Here are a small network's activations along a few directions, averaged over the inputs that share one value of a field.
Related values have similar rows: they may be neighbours, one step apart, or belong to one group.
In the rows, 500 means zero.
Random noise pushes rows far along 12 fixed directions. That doesn't count. These rows show it; they differ only by the noise:
[645 537 678 378 577 446 472 486 493 612 513 449 628 386 504 397 399 552
 608 486 387 535 532 426 578 520 606]
[530 206 604 597 250 543 580 576 501 472 459 429 642 549 518 466 523 657
 312 578 560 578 333 858 493 401 524]
[543 434 344 578 660 476 512 591 556 503 530 477 375 586 615 450 503 557
 573 698 607 387 626 472 562 458 457]
[605 488 504 382 551 497 448 505 550 668 515 578 520 467 624 409 387 606
 534 527 455 444 527 438 550 493 441]
[531 443 467 618 337 438 502 558 600 402 637 461 517 466 506 566 351 486
 406 499 416 557 470 591 422 507 494]
[463 672 603 466 489 462 481 405 418 357 570 452 518 466 389 548 439 556
 528 368 460 561 310 456 517 539 498]
[497 561 602 501 459 511 506 442 453 413 559 532 572 431 445 540 439 491
 420 364 447 611 428 527 354 546 493]
[460 761 502 420 646 440 467 469 476 368 548 621 315 452 550 567 549 511
 601 321 564 535 463 430 369 514 487]
[513 502 551 464 356 380 550 539 742 419 681 519 373 315 782 494 422 493
 505 586 485 556 337 482 511 348 578]
[407 485 485 574 493 508 529 501 554 406 562 482 455 500 568 547 547 393
 425 610 550 407 504 381 538 520 452]
[469 574 348 456 576 457 468 487 547 430 503 579 334 497 452 583 658 496
 563 506 532 533 686 537 384 564 473]
[460 468 499 422 545 470 399 590 590 576 447 561 442 533 656 481 584 499
 473 555 552 306 647 476 609 540 419]
[562 565 494 496 565 457 354 485 501 565 578 482 642 453 368 517 283 410
 473 461 278 507 735 378 457 683 439]
[490 388 304 585 452 561 522 575 581 572 482 613 408 601 584 575 579 442
 413 602 568 329 633 449 469 552 373]


Field L:
l4: [552 340 426 609 345 499 535 489 625 556 575 425 600 453 486 551 390 349
 421 609 401 525 606 484 480 520 517]
l1: [564 540 542 526 565 528 612 466 528 366 637 400 523 424 504 423 449 459
 557 415 462 444 507 365 522 550 548]
l16: [408 654 505 545 593 486 401 433 403 370 592 482 529 519 438 492 223 473
 417 332 411 552 435 445 427 542 387]
l18: [603 378 512 522 523 529 583 484 498 621 505 427 595 463 504 404 425 526
 539 730 493 625 415 501 520 378 561]
l9: [513 454 340 421 246 501 547 472 712 554 575 671 394 376 616 531 498 501
 465 520 392 615 456 527 360 413 496]
l11: [485 481 647 381 562 497 539 481 474 450 418 413 498 481 459 468 766 570
 561 451 584 439 529 562 578 540 567]
l20: [669 505 511 512 491 550 600 431 395 621 485 375 567 596 333 462 456 680
 646 304 474 334 411 394 664 609 516]
l6: [549 549 566 467 703 486 463 561 425 669 390 611 516 459 575 452 542 372
 591 617 555 548 623 392 440 446 601]
l10: [484 441 572 493 417 418 530 455 611 439 574 380 477 448 590 450 487 520
 538 547 486 499 415 493 615 418 563]
l3: [513 529 534 455 666 561 459 484 447 584 505 505 552 519 574 391 429 569
 521 528 535 431 461 411 561 486 425]
l2: [495 344 412 484 454 565 584 368 573 418 618 379 560 424 426 395 481 595
 435 638 422 566 536 527 536 484 475]
l14: [389 596 516 453 573 366 310 494 537 341 509 416 458 451 394 568 503 431
 505 450 453 621 680 648 447 564 529]
l8: [507 411 403 557 390 489 440 609 602 632 468 558 436 611 607 548 464 457
 447 498 517 328 568 509 559 501 428]
l7: [453 525 402 549 468 538 347 519 477 649 506 535 626 559 464 541 205 343
 357 473 339 395 602 353 553 615 301]
l13: [426 470 564 405 361 536 372 552 471 635 356 680 573 483 553 478 522 487
 368 471 446 605 488 662 419 440 473]
l12: [527 425 590 510 533 541 637 452 414 484 436 413 557 499 408 423 685 591
 572 554 599 560 414 575 530 441 628]
l5: [497 472 546 463 267 618 567 477 357 722 307 570 599 614 448 557 509 551
 459 389 509 398 169 468 654 461 480]
l17: [455 460 374 528 584 587 627 445 490 405 492 460 424 564 445 459 664 527
 529 611 623 443 519 448 564 480 469]
l15: [531 529 493 416 380 488 366 601 484 686 344 668 508 545 536 550 502 495
 496 294 422 484 594 638 432 537 524]
l19: [598 424 379 651 478 456 585 591 438 505 414 322 510 618 266 544 530 479
 666 600 481 592 567 640 577 473 688]
L is arranged as 4 separate groups.
Which other values are in the same group as l9? Give them in the order they are listed. -> l1, l2, l13, l17
Which other values are in the same group as l16? Give them in the order they are listed. -> l7, l5, l15, l19
Which other values are in the same group as l20? Give them in the order they are listed. -> l4, l10, l14, l8

Field V:
v5: [675 615 400 268 345 569 661 429 730 655 599 571 470 351 631 476 558 356
 614 289 329 177 526  50 634 667 517]
v4: [481 330 424 675 568 491 448 592 561 291 593 437 494 532 425 500 488 557
 359 602 561 599 726 817 324 534 419]
v7: [351 656 275 564 493 298 186 753 671 456 555 705 110 650 885 635 262 530
 471 329 559 316 542 599 437 390 301]
v6: [706 283 388 492 285 364 651 618 737 501 487 270 427 425 396 482 757 539
 746 590 378 517 786 711 646 501 848]
v9: [494 516 452 552 409 531 608 369 543 429 632 488 397 522 519 573 436 564
 507 465 555 422 274 374 532 497 430]
v10: [411 530 277 689 348 440 580 493 671 356 697 567 281 482 640 687 435 384
 428 663 583 517 309 391 382 406 407]
v3: [501 445 172 362 354 480 510 500 645 727 402 663 262 537 616 536 607 566
 615 702 521 534 488 547 568 339 489]
v1: [448 431 853 389 142 395 405 519 684 398 613 311 834 279 392 526 456 349
 251 376 210 417 530 542 686 752 527]
v2: [389 579 543 655 703 609 608 464 300 375 472 420 570 552 353 511 619 307
 516 740 581 492 438 194 567 508 526]
v8: [581 421 509 632 618 480 642 486 451 440 570 362 424 592 592 392 406 727
 612 509 671 445 345 553 603 382 531]
V is arranged as a line.
Going along V from v5 by way of its neighbour v6, in what order are v7, v9, v10, v1 met? -> v7, v9, v10, v1
Fewest steps between v8 and v3? -> 2
